These are the activations of a small neural network, seen along a few directions. Each row is one input.
In each table, some parts of the input vary, and every possible input appears once, in random order.
Descriptions start from the smaller parts, as in this example, which fits no table here: one of 5 places around a ring, together with either a single point or one of 11 places along a line or (one of 2 separate values, together with one of 6 places along a line).
Shared parts are said once, and a part with two or three values counts as separate values.

Other details of the inputs shift rows strongly along two fixed directions, in all tables alike. That doesn't count.

Table:
x1: [-27  27   6 -36 -21 -17  10  16 -16  31   8]
x2: [-29  35  31 -47 -23 -24  -3   2  17 -10  -2]
x3: [-13   2  13 -14  -1  -5  18 -14 -13   3 -15]
x4: [ -1  20  66 -12  -3 -30  15  30  17  34 -31]
x5: [ 54  -1  21  20  24 -28   6   3  35  16 -25]
x6: [-22  22   2 -14  -4  42   0  -4  -4 -18  21]
x7: [ 54 -46 -12  54  30 -36  11  -1  21  22 -31]
x8: [ 52  -8  -5  27  28 -30  -7   8  19  13 -32]
x9: [-15 -37 -58  11   1  75 -17 -27 -63 -21  63]
x10: [-13 -30 -42   0  -4  59 -12 -29 -56 -20  51]
x11: [-42  35  16 -45  -7  13 -17  -9 -25  -4   3]
x12: [-16  22  14 -30 -10 -23  -5  10  12 -11  -4]
x13: [ 50 -61 -69 106  51  49 -56  -4 -28 -42  41]
x14: [ 53 -41 -13  49  24 -31   6  -2  16  19 -30]
x15: [-24  30  19 -34 -25  15   2  -5  13 -10  18]
x16: [  6 -16   9  15  19 -23  21  -4  11  16 -28]
x17: [-42  25  14 -27 -18  25 -20  -9 -14 -27  18]
x18: [ 13 -28 -55  34  -3  83 -39 -21 -29 -33  78]
x19: [ 47 -35 -17  50  12 -42  20  14  32   2 -36]
x20: [-19  34  33 -35  -6  21   4  -9  -3   2   2]
x21: [-11  -4  -3 -23 -15 -13  13  -8   4  19  -6]
x22: [-46  11   3 -33 -19  18  19 -11 -23 -13   6]
x23: [ 18 -30  -7  44  25 -28  22  11  25   4 -32]
x24: [-27  25   5 -48  -8  13 -19 -10 -26  -2  15]
x25: [-29  30  35 -33  -7   2 -17 -15  -8  -8   3]
x26: [-33   3 -15 -41 -32  22   4 -18 -23   7  18]
x27: [-15  23  33 -35 -14   8 -14 -22  -3  -1  16]
x28: [-11  29   7 -32 -12  -5  10  11  18   0 -10]
x29: [-27 -15 -48  23   5  71 -47  -7 -47 -49  58]
x30: [-12  33  43 -51  -5 -38  -8  -5   8  13 -19]
x31: [ 59 -62 -89 121  47  72 -38   8 -15 -44  37]
x32: [-41  26  16 -23 -20  36 -15 -14  -9 -23  26]
x33: [ -2 -11 -29   5  -8  33 -40 -14 -21 -26  48]
x34: [ 32  12  20  23  21 -55  12  24  44   8 -62]
x35: [-26  38   8 -64 -25  12   1  -6  -3   7  11]
x36: [-27  10  13 -32 -33  36 -11  18 -21  11  41]
x37: [ -7 -25 -32   3  -6  45  -9 -23 -43  -9  31]
x38: [-12 -30 -56   1 -13  55 -11 -22 -46 -23  56]
x39: [-52  37  17 -35 -13   7   8   8 -37  26   9]
x40: [ 26 -26   2  48  22 -45  25  14  36  13 -51]
x41: [-47  10  -9 -44 -27  13  21  -8 -19  -8  17]
x42: [ 37 -42 -24  53  23 -34  20  14  30   2 -20]
x43: [ 51 -30  -3  31  17 -64  26   8  36  21 -38]
x44: [-13  37  47 -48 -14  -4   4 -17  11  14   2]
x45: [ 17 -18   5  33  13 -39  24   9  29  12 -49]
x46: [-20  10  10 -46 -32 -11  19 -11  -5  13  -7]
x47: [-15  40  62 -35 -10 -25   4 -12  20   8 -22]
x48: [ 56 -20  -3  59  35 -57   8  29  15  37 -27]
x49: [-37  10  -6 -35 -31   8  19  -7  -7   0   0]
x50: [-43  15  22 -18 -25  45  -6  25 -23   0  28]
x51: [ 60  -3  16  24  30 -43   5   9  37  21 -40]
x52: [-12  13  36 -26  -9 -27  27  -7   3  18 -41]
x53: [ 67 -14   0  36  20 -32   5  12  44   9 -17]
x54: [  5  38  68 -25   0 -40  17  -5  38  19 -38]
x55: [ 66 -29  27  56  26 -40   0  38  32  32 -26]
x56: [ 50   2  20  33  35 -38   8  12  36  14 -50]
x57: [ 39 -23  11  42  24 -46  20   3  28  23 -56]
x58: [ 59 -61 -82 101  42  24 -39  16  -5 -41  30]
x59: [-23  24  -3 -25   0  32 -15  -8 -25  -8   6]
x60: [-23  20  26 -47 -23 -40  39   1  15   7 -26]
x61: [-30 -31 -50  19   2  81 -17 -25 -57 -18  47]
x62: [-40  21  27 -37 -35  24   2  28  -9   7  26]
x63: [ 43 -12   1  22  17 -51 -15  12  31   3 -19]
x64: [  6 -24 -77  22   1  79 -43  -9 -45 -30  62]
x65: [ 32 -29  -2  42  29 -31  18   0  10   8 -31]
x66: [-35  36  27 -20  -9 -32  26  27  -2  25 -20]
x67: [ 54 -11  24  32  26 -56 -13   2  35   7 -30]
x68: [-27  30   3 -41 -21  35   4  -2   1 -14  27]
x69: [ 51 -45 -10  51  35 -37  13   0  22  19 -25]
x70: [-17  38  44 -56 -28 -24   0 -11  21   9  -2]
x71: [-24  21   2 -14 -15 -22  18  29  -5  20   1]
x72: [-37   0 -17 -23 -21  18  14  -6 -10  -3  11]
x73: [ 52 -78 -76 116  34  38 -13   3 -14 -33  13]
x74: [ -2 -24 -51  38  -4  75 -41 -14 -26 -47  72]
x75: [-33  28  -4 -55 -22  10 -19  -6 -19  -4  20]
x76: [-27  34  -1 -43 -20   4   2   7   1  -7  -1]
x77: [-29  39  33 -41  -4 -33   5  12  13   0 -33]
x78: [ 17 -16   8  26  18 -46  31  11  26   7 -42]
x79: [-31  17  22 -60 -24 -27  27  -7   7  24 -12]
x80: [-21   1 -18  13  -7  72 -22 -14 -19 -35  49]
Each input here is: one of 5 places around a ring, together with either one of 2 separate values or one of 6 places around a ring or one of 8 places around a ring.
The inputs of x80 and x18 match in every part but the place on the ring of 5. If x29 is changed in the same way as x80 into x18, which row does it become?
Answer: x63
The inputs of x71 and x48 match in every part but the place on the ring of 5. If x72 is changed in the same way as x71 into x48, which row does it become?
Answer: x7
Which other rows does x24 become when the place on the ring of 5 takes its other values? List them by row number.
Answer: x11, x58, x75, x77
Which other rows does x36 become when the choice among 2 separate values takes its other values? List them by row number.
Answer: x1
A walk changes only the place on the ring of 6. It starts at x61 and steps to x16. List the rest of the walk in order.
Answer: x65, x3, x52, x57

Table:
x81: [ -9  25  19 -44 -15 -70  13 -16  50 -20 -48]
x82: [-32  10  -7 -39 -22  21  -3 -13 -32   7  37]
x83: [-17  13   3 -29 -24  -6  12   8   3  10   9]
x84: [-19 -33 -53  27  12  72 -30 -13 -60 -25  48]
x85: [-11 -28 -53  28  -7  81 -15 -14 -33 -32  46]
x86: [ 26 -27 -43  25  19  23 -12  -5 -18   0  16]
x87: [-52  38   6 -75 -22  22   5 -14 -37  11  19]
x88: [ 44 -44 -57  65  24  23 -11  15   0 -14   5]
x89: [ 17   1  36  15   6 -51  32  11  46  14 -57]
x90: [-13  -6 -33   4 -12  55  -1 -11 -17 -17  30]
x91: [ 25 -19  -3  12  13 -13   4   2   5  11 -26]
x92: [ 40 -69 -74  71  16  58 -30  -9 -32 -19  55]
x93: [ -8  -8   8   0  -3 -13   2  -1 -12   9   5]
x94: [-36  20  50 -63 -30 -27  20  -6   0  23 -18]
x95: [ 38 -47 -19  65  15 -15  -1  20  17  -5 -10]
x96: [ 60  -3  22  38  22 -78  37  19  68  26 -66]
x97: [ 57 -36 -21  85  46 -45   5  31  28  -1 -39]
x98: [ 21  13  44 -31  -8 -75  29   7  36  41 -42]
x99: [ 30 -20 -32  53  30 -13   0  21   5  -4  -9]
x100: [ 56 -59 -47  83  34  -2 -17   5  -7  -3  21]
x101: [ -5 -15  11   5  -2 -14   2  -1  -8   9  -1]
x102: [ 46 -13 -17  45  29 -44  12  26  29  11 -34]
x103: [ 57  -3  18  46  27 -77  34  21  62  22 -60]
x104: [ -3 -16 -33  11   0  37  -6   7 -17 -13  10]
x105: [-26  38  36 -51  -8  35 -31 -11  -2 -12  38]
x106: [ 21 -41 -64  48  16  67 -20 -25 -33 -19  52]
x107: [-40  81  78 -92 -30  -3  -3   9  11 -17   5]
x108: [-19  40  15 -27 -19  38 -51 -14 -29  -7  28]
x109: [-24 -10 -44 -27 -11  30 -30 -51 -23 -50  34]
x110: [ 38  21  46  12  21 -40 -11  23  61  -1 -22]
x111: [ -1   9  31 -25  -7 -20  23 -14  16  18 -30]
x112: [-54  76  64 -82 -33   1 -19   0  18   9   3]
x113: [ 25 -41 -64  58  32  42 -26  -4 -39 -16  35]
x114: [ -62   46   63 -112  -53  -18   26  -12   -7   29  -13]
x115: [-21 -10 -35  11 -10  35 -12   4 -31 -14  46]
x116: [ 46 -48 -26  84  29 -26  -2  25  16  -5  -6]
x117: [ 81 -59 -18  91  30 -49   8  30  46   7 -35]
x118: [-47   3 -24 -10  -9  49 -10   3 -41 -20  26]
x119: [-45  39  31 -79 -34  14  22 -26 -10  15  -1]
x120: [-25  21  11 -57 -16   7  10  -9 -15  15  -6]
x121: [-26  45  10 -23 -24  39 -47  -1 -20 -14  27]
x122: [-53   4  -7 -36 -23  67  -5 -33 -46 -14  36]
x123: [-11  -8 -16  -8 -21  21   0   5  -9  -3  22]
x124: [-15  43  43 -40  -9   7 -32  -8  11   8   7]
x125: [  3   3  19  -3  16 -38  11   7   6  17 -33]
x126: [ 47 -24  29  54  21 -87  25  34  54  20 -59]
x127: [-42  11   3 -25 -10  32   1 -24 -31  -4  23]
x128: [  0 -18 -10   6   8  17  -5  -4 -19  -1  -4]
x129: [-27 -17 -33  28  -1  60  -9 -10 -32 -30  38]
x130: [ 38   7  18  14  18  17 -32   5   3 -32  24]
x131: [-38  -2 -25 -12 -12  52  -9   2 -35 -19  21]
x132: [ 15  27  49  -3   8 -83  42  16  56  28 -65]
x133: [-57  32   3 -61 -39  20   6  -1 -24   3  34]
x134: [-25  53  60 -72 -18 -51  40 -12  23  36 -39]
x135: [  3 -36 -34  46  16  47 -14 -20 -30 -20  30]
x136: [ -4  23   8 -28  -5 -25  20  15  15  16 -25]
x137: [ 41 -10  13  35  28 -50  20  -1  30  18 -36]
x138: [-10  26  44 -11   0 -55  34  10  36  17 -48]
The inputs of x118 and x84 match in every part but one. If x95 is changed in the same way as x118 into x84, which row does it become?
Answer: x94
The inputs of x91 and x104 match in every part but one. If x101 is changed in the same way as x91 into x104, which row does it become?
Answer: x126
What is each input in this table made of?
Answer: one of 2 separate values, together with either a single point or one of 4 places along a line or (one of 3 separate values, together with one of 8 places around a ring)
A walk changes only the place on the line of 4. It starts at x130 and steps to x105. List the rest of the walk in order.
Answer: x124, x108
Which other rows does x88 become when the choice among 2 separate values takes its other values? List them by row number.
Answer: x120
Which other rows does x106 become when the choice among 2 separate values takes its other values? List them by row number.
Answer: x96
